These are the activations of a small neural network, seen along a few directions. Each row is one input.
In each table, some parts of the input vary, and every possible input appears once, in random order.
Descriptions start from the smaller parts, as in this example, which fits no table here: ring(5) and (point or (values(2) and line(4)) or line(11)).
Shared parts are said once, and a part with two or three values counts as separate values.
In the rows, 128 means zero.

Other details of the inputs shift rows strongly along two fixed directions, in all tables alike. That doesn't count.

Table:
r1: [133 137  79 127 165 128 149  67 125 135 101 142 142]
r2: [141 136 148 129 137 125 115 103 141 147 119 117 119]
r3: [112 140 180 112  93 126 108 138 122 134  98 110 118]
r4: [108 110 122 148 140 131 126 182 111 124 164 144 108]
r5: [148 105  67 145 179 100 142  84 136 129 149 170 157]
r6: [136 109 132 165 118  98 123 157 105 122 203 149 108]
r7: [126 110 147 151  94 104 121 170  99 121 181 146 110]
r8: [158 152 112 102 147 126 128  17 149 157  77 112 138]
r9: [102 148 144 120 108 140 122 164 126 126  79 100 125]
r10: [106 133 144 134 104 132 112 189 127 115 111 119 121]
r11: [130  94 117 143 140 128 129 183 114 105 193 152 127]
r12: [117 164 138  84 110 157 139  98 139 123  33  78 145]
r13: [116 118 129 121 122 144 138 167 114 112 143 123 113]
r14: [111 118 124 159 140 126 130 186 110 118 158 146 115]
r15: [145 110 157 151 111 122 124 176 122 115 192 127 104]
r16: [ 91 173 182  89  61 159 110 152 149 150  70  86 126]
r17: [134 131 171 130  98 127 101 172 135 139 134 107 103]
r18: [128 131 102 105 128 129 119 116 124 132 111 127 135]
r19: [106 149 151  82 101 147 100 152 134 135  67  93 126]
r20: [142 101  77 152 213 104 139  71 149 134 143 177 161]
r21: [121 111 135 159 119 136 144 168 129 122 209 157 132]
r22: [115 151 150  94  88 150 124 149 136 108  65  89 133]
r23: [151  98 117 150 178 115 152  59 125 125 167 167 145]
r24: [139 102 148 161 130 111 133 159 113 111 206 144 112]
r25: [149 160 164  75 102 150 118  76 156 142  55  74 129]
r26: [169 129  97 127 165 118 131  32 147 155 120 137 138]
r27: [152 106  84 131 194 117 152  65 148 121 132 159 167]
r28: [117 131 114 142 107 124 133 170 110 118 129 124 123]
r29: [123 115 106 156 114 116 125 178 113 109 159 147 124]
r30: [108 133 125 115  90 136 123 181 106 123 125 114 104]
r31: [113 147 144 104 103 149 137 157 121 112  90  99 123]
r32: [139 149 134 107 165 126 126  19 148 155  69 115 143]
r33: [135 122  84 154 161 124 150  66 140 150 174 174 152]
Each input here is: values(3) and (point or line(4) or ring(6)).
Which other rows does r24 become when the line(4) part takes its other values? List them by row number. -> r15, r23, r25
Which other rows does r7 become when the values(3) part takes its other values? List them by row number. -> r3, r23
Which other rows agree with r28 in the values(3) part? List them by row number. -> r1, r5, r6, r7, r8, r18, r26, r29, r30, r33

Table:
r34: [110 130 132 128 106 124 112 177 117 130 122 125 115]
r35: [131 127 104 135 168 136 151  90 136 125 130 147 148]
r36: [139 127 137 121 113 125 122 128 135 123 128 124 126]
r37: [120 136 164 128 112 137 124 145 121 126 113 110 112]
r38: [120 151 165  97 103 142 117 108 142 134  80  95 138]
r39: [126 113 116 136 134 118 122 156 122 118 139 135 129]
r40: [123  97 114 166 160 120 131 167 123 118 179 161 130]
r41: [131 128 154 122  95 121 115 157 122 118 136 115 124]
r42: [141 128  92 107 163 140 151  48 132 130  99 130 151]
r43: [113 138 126 122 112 127 115 150 125 133 106 120 128]
r44: [110 129 146 124 123 135 115 177 125 122 121 126 121]
r45: [146 113  84 144 170 121 153  91 128 119 149 154 144]
r46: [130 118 136 138 150 121 137 112 132 130 148 141 130]
r47: [141 126 141 118 105 129 118 152 131 130 133 114 122]
r48: [148  99 111 169 164 110 137 118 111 117 180 161 118]
r49: [121 137 141 128 102 128 116 159 120 136 136 113 105]
r50: [124 107  99 157 136 125 144 148 108 121 190 161 125]
r51: [143 115 121 142 144 119 127 137 120 124 164 133 115]
r52: [134 117 138 137 128 134 126 148 136 133 157 133 126]
r53: [134 146 124 118 140 131 131  61 128 146  80 120 129]
r54: [110 128 143 133 109 136 127 178 130 115 127 118 126]
r55: [126 157 145  93 130 149 123  85 148 141  71  91 127]
r56: [133 104 117 165 130 111 127 146 125 127 195 163 122]
r57: [140 142 125 107 159 140 135  39 159 142  85 128 152]
r58: [113 147 134 119  88 134 128 166 118 123 115 113 121]
r59: [141 100  93 164 161 112 142 137 123 112 174 159 136]
r60: [126 147 105 115 138 130 136  80 140 139  80 121 146]
r61: [150 129 109 113 169 117 142  38 141 139 102 133 145]
r62: [130 148 137 108 100 136 116 123 138 146 104 111 125]
r63: [111 154 172 105  61 129 105 169 121 132 104  94 119]
r64: [121 138 136 105 115 130 111 153 123 123  93 113 122]
r65: [123 111 111 139 151 140 150 121 123 120 159 147 135]
r66: [117 137 154 121  88 119 119 160 119 132 128 115 111]
What do these inputs look like to the network? -> values(3) and (line(5) or ring(6))
The inputs of r46 and r61 match in every part but the values(3) part. If r40 is changed in the same way as r46 into r61, which row does it become? -> r39
Which other rows does r38 become when the values(3) part takes its other values? List them by row number. -> r41, r63
Which other rows does r54 become when the line(5) part takes its other values? List them by row number. -> r35, r40, r44, r65

Table:
r67: [110 166 223  69 117 184 127 100 172 133  44  67 143]
r68: [122  89  78 189 183 114 141 166 109 112 211 187 131]
r69: [136 121  99 143 182 121 137  87 126 137 119 141 128]
r70: [107 135 142 133  77 137 133 186 111 127 160 124 113]
r71: [105 126 135 124 108 135 116 200 110 110 117 119 114]
r72: [103 130 131 132  82 148 136 195 116 113 152 127 122]
r73: [117 168 131  98 119 133 118  52 147 163  44 111 141]
r74: [128 122  91 146 177 119 136  91 124 142 138 152 134]
r75: [131 120 145 125  93 126 129 197 120  98 143 113 120]
r76: [143 122 116 150 170 109 129  74 128 139 120 143 129]
r77: [140 113 108 150 178 105 128  74 122 139 138 159 133]
r78: [135 120  88 134 173 115 132  96 141 127 121 150 153]
r79: [162 115 107 144 179 109 120  72 140 144 136 143 131]
r80: [119 128 142 127  96 144 135 192 111 101 131 110 112]
r81: [124 163 154  82  93 149 131 112 129 129  55  76 116]
r82: [117 147 178  93 198 171 130  31 192 150  40 105 161]
r83: [157 109 107 140 173 107 117  79 138 144 145 152 130]
r84: [120 161 147  74  77 143 126 131 142 118  61  84 138]
r85: [146 104  88 146 187 111 135  99 139 122 131 152 148]
r86: [131 114  79 146 172 117 136  99 143 137 141 167 159]
r87: [127 119 144 111  92 129 126 182 122 103 135 114 126]
r88: [133 119  89 142 185 131 140  98 128 123 111 144 140]
r89: [116 120 136 123  98 142 134 190 108 100 144 121 115]
r90: [ 97 169 144  91  86 145 113 132 134 152  53  91 124]
r91: [126 122 162 133  85 120 122 168 107 115 157 120 107]
r92: [120  95 117 168 103 117 136 219 114 105 227 163 129]
r93: [171 113 111 137 164 117 137  60 138 135 153 139 134]
r94: [153 119  99 144 173 108 119  70 142 150 147 152 137]
r95: [115 140 156 132  72 127 125 160 115 132 148 121 117]
r96: [140 107  92 134 178 113 132 101 135 122 128 153 151]
r97: [131 136 157 123  65 129 114 170 128 136 158 116 112]
r98: [129 126 165 142  86 120 124 176 106 115 155 114 102]
r99: [121 170 164  87  75 138 123  98 131 137  64  84 123]
r100: [135 163 127  92 121 133 109  56 159 169  58 109 140]
r101: [111 128 132 129  94 142 136 190 111 104 149 122 119]
r102: [118 121 149 125  92 131 129 187 106 113 155 118 103]
r103: [117  91  78 191 170 120 142 172 112 121 213 192 133]
r104: [134 118  94 134 185 120 137  77 125 140 122 150 134]
r105: [115 128 140 134  93 131 133 182 108 117 163 122 108]
r106: [136 163 163  79  72 139 111 106 144 140  77  80 120]
r107: [143 117 159 126  86 120 112 171 118 120 170 116 108]
r108: [133 123 108 153 166 108 128  79 126 143 139 154 135]
What do these inputs look like to the network? -> values(2) and (point or (line(4) and line(5)))
The inputs of r87 and r96 match in every part but the values(2) part. If r101 is changed in the same way as r87 into r96, which row does it become? -> r68
Which other rows does r87 become when the line(4) part takes its other values? List them by row number. -> r75, r84, r92
